Each row has a name. After each piece below comes the name of the row it's from, unless a question asks for something else. Each question is about the rows just above it. Places in a row count from 1.

[101 110 126 144] : <77>
[112 128 183 150] : <177>
[ 90 100 120 110] : <182>
[162 176  55 156] : <6>
[147 155 129 114] : <105>
[128 112 183 161] : <181>
[155 128 118 107] : <20>
The row with [155 129] is => <105>
asked: [128 112 183] => <181>
Count the entries of [162 176  55 156]: => 4

[129 128 131 129 129] = <181>
[128 128 130 129 128] = <151>
[128 128 129 129 129] = <122>
[127 127 131 130 129] = <182>
[128 128 130 129 129] = <177>
[129 128 128 129 127] = <6>
[128 131 134 161 129] = <105>
[128 128 128 138 128] = <68>
[129 130 132 187 126] = <152>
[129 130 129 128 128] = <20>
[128 128 130 136 128] = <209>
[129 130 128 139 139] = <77>
Count of [128] in <68>: => 4
How many entries does [127] have? => 1
Count the entries of [129 130 129 128]: => 4
Times [129] occurs in <77>: => 1
Times [127] occurs in <68>: => 0
[138 128 128 128 128] is which row reordered? => <68>
asked: [129 130 129] => <20>

[124 114 124 144 114 174 135] = <177>
[102  65 102 116 146 161 130] = <209>
[123 117 127 147 151 173 133] = <20>
[125 114 124 125  95 127 123] = <122>
[102  65 102 116 146 161  94] = <152>
Times [124] occurs in <177>: => 2
How many entries does [125 114 124 125  95] have? => 5
Count the entries of [123 117 127 147]: => 4

[154 106 139 142 134 106  97 109 120 140 142 133 136 130 136 147 187 154
  99 124 141 116  99 112 150 121 147] : <6>
[163 164 122 121 143 122 162 135 148 120 140 147 109 114 114 131 119 162
 135 126 159 119 157 125 118 116 110] : <122>
[109 134 117 166  99 127 115 152 137 117 106 110 115 130 124 135  99 138
 103 153 139 126 158 112 103 156 156] : <209>
[157 140 131 119 116 109 147 122 126 163 142 162 121 135 125 114 148 122
 159 162 119 135 110 164 114 120 118] : <152>
[121 130 126 118 111 142 149 140 103 152 160 160 170 111 134 107 122 120
 160 122 102 140  85 148 135 108 120] : <20>
asked: [111 134] => <20>
Put [140 103 152 160 160 170 111 134 107 122 120 160 122 102 140  85 148 135
 108 120 121 130 126 118 111 142 149] back in order: which row is it? => <20>
key -> tag
[139] -> z521
[122] -> z969
[116] -> z227
[123] -> z249
[118] -> z712
[117] -> z403
The tag of <209>, keyed by place 3: => z403
Count of [137] in <209>: => 1
Which row holds [109 134 117 166  99 127 115 152 137 117 106 110 115 130 124 135  99 138
 103 153 139 126 158 112 103 156 156]? => <209>
[157 163 114 110 140 121 162 122 114 135 147 120 131 164 148 125 126 109
 119 119 162 116 118 159 122 135 142] is which row reordered? => <152>

[154  92 100 154 182] : <152>
[130 103 100 183 154] : <181>
[130 103 100 205 154] : <77>
asked: [ 92 100 154] => <152>
Times [93] occurs in <152>: => 0
Count of [154] in <152>: => 2
key -> tag
[154] -> z668
[183] -> z626
The tag of <152>, keyed by place 4: => z668
How many times does <152> hold [182]? => 1
[100 183 154] is in which row? => <181>

[111 114 111 119 126 129 102  98 105 121 123 112  95  92 125 116]  <122>
[126 127 129 122 126 126 126 105 135 130 134 116 129  88 148 127]  <68>
[126 124 128 122 133 125 194  98  93 130 131 113 129  93 124 116]  <181>
[126 124 128 122 133 125 194  98 131 130 124 112  95  93 124 118]  <209>
[111 121 116 126 129  92  95  98 112 125 119 112 105 123 114 102]  <105>
[126 124 128 122 133 125 194  98 131 130 131 113 129  85 143 125]  <6>
Times [126] occurs in <68>: => 4
Put [111 119 126 129 102  98 105 121 123 112  95  92 125 116 111 114] back in order: which row is it? => <122>
Count of [93] in <181>: => 2
Where do [126 127 129 122 126 126 126 105 135 130 134 116 129  88 148 127] appear? => <68>

[ 66 186 115 127 121  96 168  99 104 165 122 155 141 128 135]  <181>
[154 123 147 128 144  61 126 158 143 145  87 137  94 149 187]  <209>
[131  69 151 137 127 139  86 192 170 145 146 128 137  97 118]  <68>
[118 126 132 103 164 164 132  71 134  74 129 125 135  72  93]  <182>
[131  69 151 137 127 139  86 192 170 145 146 108 137  97 118]  <177>
[139 127 116 145  74 166 124 119 114 174 112  95 172 115  73]  <152>
[179  84 152 149 146 126 116 174 155 135  80 125 113  99 166]  <77>
[192 109 134 110 119 126  96 137 103 111  81  95  89 170 121]  <6>
tags:
[119] -> z253
[192] -> z734
[166] -> z978
The tag of <152>, keyed by place 8: => z253
asked: [ 84 152 149 146 126] => <77>
The row with [164 132] is => <182>
Count the entries of [179  84 152 149 146 126 116 174]: => 8
asked: [192 109 134 110 119 126  96 137 103 111  81  95  89 170 121] => <6>

